A small network was shown many inputs. Here are its activations along a few directions, one row for each input.
In each table, some parts of the input vary, and every possible input appears once, in random order.
Descriptions start from the smaller parts, as in this example, which fits no table here: one of 8 places around a ring, together with either a single point or (one of 2 separate values, together with one of 4 places along a line) or one of 11 places along a line.
Shared parts are said once, and a part with two or three values counts as separate values.
(in the rows, 128 means zero)

Other details of the inputs shift rows strongly along two fixed directions, in all tables alike. That doesn't count.

Table:
R1: [117 144 130 123 126 126 130 114 133 147 109 110 134 133]
R2: [136 121 133 115 125 117 141 100 142 137  97 146 122 129]
R3: [128 128 138 118 109 113 135 117 166 147 106 123 112 130]
R4: [115 129 122 129 130 152 109 164 106 114 162  93 143 110]
R5: [210  92 131 164 141  71 128 141 162  35 187 171 129 150]
R6: [140 123 142 122 124 118 145 111 142 151 112 138 116 127]
R7: [203 101 131 143 141  93 114 159 143  71 170 148 108 146]
R8: [116 141 129 123 118 136 142 116 122 161 112 127 119 117]
R9: [107 136 126 121 129 139 122 109 127 149 106 120 132 123]
R10: [115 135 139 129 120  95 146  97 156 140 120 160 122 136]
R11: [118 139 108 144 139 161 113 166  93 119 152  93 157 119]
R12: [106 137 119 120 124 145 137 119 110 149 106 130 130 119]
R13: [136 112 113 144 149 147 111 163  99  91 159 108 153 129]
R14: [112 128 129 118 132 137 131 128 107 140 126 127 120 129]
R15: [119 133 127 118 129 132 125 113 119 132 112 134 122 123]
R16: [134 133 119 141 142 151 102 164 101  98 164  98 150 123]
R17: [125 135 136 126 119 132 134 110 142 149 102 118 139 130]
R18: [114 124 134 117 124 142 141 114 117 153 111 132 123 126]
R19: [138 134 134 124 117 113 127 110 165 145  99 130 120 141]
R20: [113 127 119 121 132 131 123 116 140 148 104 125 128 134]
R21: [119 138 132 137 108 101 146  90 159 142 113 165 123 131]
R22: [201 103 142 134 126  69 128 117 171  87 121 177  87 153]
R23: [113 137 139 117 116 122 136 117 144 148 111 110 123 121]
R24: [109 121 113 116 137 156 118 154  99 127 136 120 139 130]
R25: [117 132 116 137 128 155 117 168 103 117 157  94 148 109]
R26: [107 142 135 113 122 145 134 116 121 163 117 123 121 117]
R27: [126 123 110 138 157 146 110 165  94  97 160 102 150 128]
R28: [102 132 141 118 112 140 141 117 142 163 104 110 131 115]
R29: [109 133 111 138 138 152 120 142 103 128 131 108 143 120]
R30: [123 129 129 116 129 118 134 113 127 132 106 139 118 129]
R31: [132 124 122 134 146 147 120 174  90 107 174 106 136 127]
R32: [203 108 140 144 123  65 129 106 161  82 119 177  85 141]
R33: [ 92 147 136 125 116 127 138  98 145 151 122 152 131 122]
R34: [ 89 139 134 121 112 130 141 109 143 166 120 146 136 136]
R35: [134 123 119 130 141 155 111 163  84  92 171 119 131 126]
Description of these inputs: one of 5 separate values, together with either a single point or one of 6 places around a ring.
Changing only the choice among 5 separate values turns R29 into R9. The same change can be made to R11. Which row results?
Answer: R16
Which other rows agree with R28 in the choice among 5 separate values? List them by row number.
Answer: R2, R5, R6, R13, R17, R18
Change only the choice among 5 separate values in R33. List by row number the other rows that result.
Answer: R5, R10, R21, R34
Start at R23 and move only the place on the ring of 6, one step at a time. The first step leads to R1. Which rows follow, in order?
Answer: R27, R30, R14, R31

Table:
R36: [ 93 129 131 123 119 127 148 108 157 171 122 162 128 147]
R37: [ 78 146 119 128 126 144 146  90 125 171 105 155 147 136]
R38: [178 113 138 128 135  85 109 115 155  92 116 133 102 136]
R39: [ 99 130 143 109 124 150 148 103 133 182  84 100 132 108]
R40: [141 129 110 148 146 138 122 163  78  88 174 125 135 121]
R41: [172  92 129 151 124  94 131 129 154  77 163 175 135 144]
R42: [ 90 129 144 120 113 131 161  98 134 161 111 141 141 125]
R43: [117 131 118 124 134 171  95 174  78  98 172 103 136 115]
R44: [178 110 125 127 136 109 110 156 145 106 131 109 123 149]
R45: [134 117 117 133 136 173 124 181  79  93 181  98 144 102]
R46: [ 84 144 114  96 122 152 115 116 129 179  66  96 134 121]
R47: [108 132 123 131 132 139 109 152  90 111 153 126 123 118]
R48: [102 145 129 117 137 152 132 104 114 175  85 100 131 116]
R49: [195 127 136 144 128  93 127 108 147  91 122 156  98 132]
R50: [150 121 137 131 130  79 126 104 159  87 129 169 111 140]
R51: [127 107 110 138 143 178 112 187  89 105 149  65 160 120]
R52: [ 80 154 130 122 129 140 151  93 112 168 106 140 145 128]
R53: [175 154 153 156  95  48 129  83 227 113 108 134 113 122]
R54: [150 112 125 138 132  86 117 110 168  84 137 183 117 148]
R55: [171 119 143 135 123  78 136 124 154 114 133 164  91 138]
R56: [106 137 139  99 123 137 137 107 140 188  96 103 113 130]
R57: [119 129 133 121 108 124 154 108 130 150 116 138 115 113]
R58: [157 123 122 135 136 147 109 184  99 101 183 118 129 129]
R59: [ 99 121 119 133 144 164 123 192  84 112 197 116 159 137]
R60: [ 97 147 113 116 126 161 130 109 122 182  61  93 135 123]
What is each input in this table made of?
Answer: either a single point or (one of 4 separate values, together with one of 6 places along a line)
Change only the choice among 4 separate values in R42. List by row number the other rows that result.
Answer: R50, R52, R59

Table:
R61: [139 115 122 142 132 125 139 143 122 116 149 130 134 123]
R62: [151 135 118 126 117 136 114 144 136 120 122 115 124 123]
R63: [135 127 114 146 146 128 115 139 110  94 138 141 143 138]
R64: [140 138 138 122 114  68 155  38 190 169  43 189  84 141]
R65: [ 22 159 127  94 114 197 148 116  79 211 106  93 144  95]
R66: [154 134 152 112 109  76 152  28 187 168  36 189  78 143]
R67: [121 134 131 132 125 126 121 136 110 117 146 139 116 121]
R68: [133 109 128 131 136 121 123 150 142  98 162 127 142 146]
R69: [128 144 160 112  96  65 157  37 209 167  67 165 102 128]
R70: [145 113 126 135 130 130 142 138 119 118 149 128 130 125]
R71: [148  99 125 140 136 117 114 162 131  80 168 135 137 143]
R72: [160 134 118 123 136 137 104 160 107 117 139  96 125 129]
R73: [145 124 121 149 130 121 133 145 124 114 154 139 127 131]
R74: [148 136 144 117 111  66 153  33 188 170  40 189  79 142]
R75: [141 116 128 135 143 123 118 152 120 108 130  89 127 129]
R76: [137 137 160 128  94  74 167  52 197 176  60 169 109 130]
R77: [156 125 125 150 145 125  86 142 142  94 150 103 137 122]
R78: [126 119 117 133 138 127 121 130 111 107 130 132 149 128]
R79: [ 26 161 136  90 116 207 147 118  77 210 102  95 144  93]
R80: [132 105 120 128 134 124 122 150 125 111 149 135 125 135]
R81: [121 140 130 137 126 122 120 137 123 104 156 139 127 122]
R82: [172 115 132 150 134 131 125 151 115  94 165 135 126 132]
R83: [142 113 117 131 144 132 125 133 107 101 134 135 127 130]
R84: [ 51 159 111 116 100 189 123 128 112 187  94  78 150 111]
R85: [118 129 126 124 133 127 128 142 147 123 148 134 140 149]
R86: [126 117 121 132 131 128 114 156 130 110 155 138 136 143]
R87: [142 104 126 126 136 128 122 152 123 106 150 136 122 137]
R88: [136 117 118 139 144 125 115 142 110  89 150 126 160 134]
R89: [ 35 169 123 119 108 186 156 118 102 224 102 101 160 112]
R90: [152 113 137 135 132 141 138 141 113 117 149 125 134 124]
R91: [118 148 131 130 123 119 123 124 137 116 161 130 138 128]
R92: [135 122 128 135 134 118 127 144 118  98 152 138 122 114]
R93: [ 29 169 134  94 111 201 138 116  74 208 116 103 137  99]
R94: [137 116 122 128 132 131 116 151 121 116 152 142 119 143]
R95: [141 122 134 145 133 120 138 135 142 112 151 124 149 132]
R96: [135 114 117 131 136 124 115 154 124 112 155 142 123 141]
R97: [141 111 132 123 132 136 119 145 122 117 150 140 117 144]
R98: [145 117 125 144 142 134  98 141 142 101 140  98 141 114]
R99: [163 131 125 126 147 117 108 160 112 113 137  98 117 136]
R100: [132 131 116 140 148 127 117 134 117  99 145 135 154 140]
R101: [176 122 145 112  92  73 147  63 207 145  43 152  86 127]
R102: [165 119 128 125 146 113 117 154 110 110 131  92 121 130]
R103: [180 117 126 120 137 118 114 156 122 102 131 104 121 125]
R104: [ 11 166 123  99 113 193 147 124  84 208 112  90 161  92]
R105: [142 104 136 118 137 140 125 146 120 110 145 135 122 138]
R106: [144 130 122 144 132 113 114 152 111  85 168 143 119 123]
R107: [152 111 128 128 144 137 124 130 106 100 133 136 127 132]
R108: [149 124 123 142 127 126 137 139 122 118 152 136 125 131]
R109: [161 138 153 127 113  63 140  66 200 150  59 138  82 146]
R110: [ 26 150 109 105 132 196 143 117  75 202  88 101 153 111]
R111: [133 140 132 144 132 123 139 131 141 131 154 130 147 136]
R112: [157 112 118 144 122 129 110 160 138  82 136 107 141 117]
Changing only one part turns R74 into R83. The same change can be made to R99. Which row results?
Answer: R102
Changing only one part turns R69 into R91. The same change can be made to R110. Which row results?
Answer: R64
What is each input in this table made of?
Answer: one of 2 separate values, together with either one of 6 places around a ring or (one of 4 separate values, together with one of 5 places along a line)
Change only the place on the ring of 6 in R98. List by row number the other rows that result.
Answer: R75, R101, R102, R103, R112
Change only the choice among 2 separate values in R89. List by row number the other rows that result.
Answer: R76
